A small network was shown many inputs. Here are its activations along a few directions, one row for each input.
Each table varies a few parts of the input and shows all the possible inputs, shuffled.
Descriptions start from the smaller parts, as in this example, which fits no table here: one of 6 places along a line, together with either a single point or one of 9 places around a ring or (one of 2 separate values, together with one of 5 places around a ring).
Shared parts are said once, and a part with two or three values counts as separate values.
In the rows, zero is written as 128.

Other details of the inputs shift rows strongly along three fixed directions, in all tables alike. That doesn't count.

Rows:
row 1: [138 129 134 112 108 126 132 112 161 101 127]
row 2: [142 135 137 116 103 115 131 118 146 108 123]
row 3: [119 122 126 127 127 132 135 142 117 127 128]
row 4: [114 127 127 131 133 125 124 130 123 127 122]
row 5: [115 134 130 139 131 127 124 134 121 129 129]
row 6: [115 131 130 131 133 127 121 135 124 130 121]
row 7: [191 138  99 144 167 170 156  67 105 212 129]
row 8: [117 124 124 134 132 125 130 140 128 132 130]
row 9: [141 129 128 114 102 126 123 109 162 101 127]
row 10: [113 132 131 139 134 127 131 133 120 128 130]
row 11: [117 127 130 130 132 133 129 141 120 128 129]
row 12: [115 130 127 139 131 123 130 135 121 128 130]
row 13: [121 124 125 127 124 132 127 144 117 128 127]
row 14: [116 128 129 133 134 129 127 140 128 132 130]
row 15: [114 130 129 139 134 124 134 136 121 129 129]
row 16: [143 131 130 116  98 111 130 111 147 103 126]
row 17: [117 128 129 130 133 124 123 138 125 131 120]
row 18: [141 124 139 106 101 109 121  98 161 108 140]
row 19: [117 132 128 138 130 124 126 137 122 130 129]
row 20: [119 127 127 133 132 126 126 144 129 134 128]
row 21: [119 124 125 128 126 134 127 138 116 126 129]
row 22: [115 126 126 134 133 128 127 137 127 131 130]
row 23: [122 126 128 127 125 133 127 146 118 130 126]
row 24: [189 110 111 126 187 122 108  98 107 119 140]
row 25: [144 133 131 116  98 113 126 113 147 105 125]
row 26: [116 136 132 138 132 128 124 136 121 130 129]
row 27: [143 135 134 117 100 114 127 117 146 108 123]
row 28: [139 125 145 105 106 112 126 103 159 111 139]
row 29: [118 124 122 134 129 124 126 139 128 131 130]
row 30: [119 123 122 131 127 128 128 141 121 127 129]
row 31: [118 126 127 133 133 126 130 143 129 133 129]
row 32: [115 135 134 138 134 128 127 137 121 130 128]
row 33: [142 126 140 106 100 111 118 100 161 110 139]
row 34: [115 132 132 138 135 124 133 138 122 130 129]
row 35: [119 130 127 133 130 129 119 140 128 133 129]
row 36: [101 123 130 151 142 146 141 159 101 160 115]
row 37: [120 126 126 127 125 135 124 140 116 127 128]
row 38: [119 127 131 126 129 135 132 142 117 127 128]
row 39: [115 127 130 130 136 123 131 137 125 130 121]
row 40: [121 126 130 126 128 133 131 147 118 129 126]
row 41: [114 132 129 139 132 126 127 132 120 128 130]
row 42: [139 123 141 106 104 110 126 100 160 109 140]
row 43: [194 107 108 126 183 127 108 105 103 118 148]
row 44: [144 162 132 121  83 166 187  59 157 222 115]
row 45: [140 127 127 113 103 124 127 107 162  98 128]
row 46: [121 126 126 130 128 130 124 145 122 130 127]
row 47: [118 128 124 134 129 128 119 138 127 131 130]
row 48: [195 109 111 125 184 128 109 108 104 120 147]
row 49: [193 118 114 134 184 124 104 103 104 123 147]
row 50: [139 131 134 113 108 128 128 114 161 103 126]
row 51: [194 114 112 125 179 132  99 105 104 120 147]
row 52: [120 128 125 133 129 126 122 144 129 133 128]
row 53: [116 127 126 131 132 123 123 135 125 129 121]
row 54: [117 125 124 131 128 131 125 137 120 126 129]
row 55: [119 126 123 133 128 125 122 141 129 132 129]
row 56: [120 128 131 126 129 136 128 143 117 128 127]
row 57: [ 95 121 128 154 145 139 140 148 102 160 109]
row 58: [120 124 129 126 128 132 135 145 118 128 127]
row 59: [117 133 132 138 134 125 130 140 122 131 128]
row 60: [116 128 131 130 135 124 127 138 125 131 120]
row 61: [118 129 130 130 131 133 125 142 121 129 127]
row 62: [114 134 134 138 135 127 131 135 121 129 130]
row 63: [112 127 129 131 136 126 128 131 123 128 122]
row 64: [115 129 128 131 132 126 121 132 124 129 121]
row 65: [120 122 124 127 125 131 131 142 117 127 128]
row 66: [116 125 126 131 131 132 129 138 120 127 129]
row 67: [141 131 133 116 102 112 135 112 147 104 125]
row 68: [138 127 130 113 107 125 132 108 161  99 128]
row 69: [113 129 132 130 137 127 128 134 124 129 122]
row 70: [140 127 145 105 105 113 122 105 160 112 138]
row 71: [118 125 128 127 128 135 132 139 116 126 129]
row 72: [119 127 125 130 127 132 121 139 120 128 128]
row 73: [142 169 125 132  85 170 208  71 141 223  99]
row 74: [118 130 129 133 133 129 123 141 128 133 129]
row 75: [115 131 132 130 136 127 125 135 124 130 120]
row 76: [120 125 124 130 126 129 124 143 121 129 128]
row 77: [121 128 129 127 126 136 124 143 117 128 127]
row 78: [141 131 132 114 104 127 124 113 162 103 126]
Description of these inputs: one of 6 places around a ring, together with either one of 3 separate values or (one of 2 separate values, together with one of 5 places along a line).
The inputs of row 60 and row 24 match in every part but the place on the ring of 6. If row 36 is changed in the same way as row 60 into row 24, which row does it become?
> row 43
Change only the choice among 2 separate values in row 62. List by row number the other rows that result.
> row 34
Change only the choice among 2 separate values in row 64. List by row number the other rows that result.
> row 53
Change only the choice among 3 separate values in row 25. List by row number the other rows that result.
> row 9, row 33
Change only the place on the line of 5 in row 65. List by row number the other rows that result.
> row 12, row 29, row 30, row 57
Change only the place on the ring of 6 in row 66. List by row number the other rows that result.
> row 11, row 51, row 54, row 61, row 72
Change only the choice among 3 separate values in row 45. List by row number the other rows that result.
> row 16, row 18

Rows:
row 79: [132 145 118 132 112 125 131 126 133 126 119]
row 80: [123 142 125 122 126 125 145 120 134 122 124]
row 81: [120 136 137 118 120 121 128 117 133 139 137]
row 82: [119 142 121 127 124 123 122 120 146 138 130]
row 83: [123 134 119 118 118 132 119 128 144 141 134]
row 84: [122 135 135 119 119 124 136 119 132 133 138]
row 85: [125 130 129 111 115 131 125 129 136 142 139]
row 86: [ 78 100 135 155 161 102  84 196 109  76 131]
row 87: [120 143 131 127 126 121 135 117 140 130 131]
row 88: [129 129 122 108 114 138 142 132 129 127 131]
row 89: [136 139 116 124 106 134 129 134 131 129 122]
row 90: [132 106 160 138 115 150 138 106 154 115 102]
row 91: [131 147 130 130 116 119 136 122 130 126 119]
row 92: [246 100 106 105 210 113  91  75  98  82 167]
row 93: [138 135 126 117 104 132 133 134 124 130 126]
row 94: [125 108 120 184 195 191 159 145  48 235 114]
row 95: [124 140 113 124 123 131 140 124 138 122 123]
row 96: [125 135 117 119 118 136 128 130 142 134 135]
row 97: [134  95 161 148 105 114 139 101 150 132 111]
row 98: [128 133 112 115 117 140 138 132 136 125 127]
row 99: [132 139 133 124 109 122 137 124 122 128 126]
row 100: [ 76 103 149 152 164  94  82 187 108  83 130]
What is each input in this table made of?
> either one of 2 separate values or (one of 4 places along a line, together with one of 5 places around a ring)
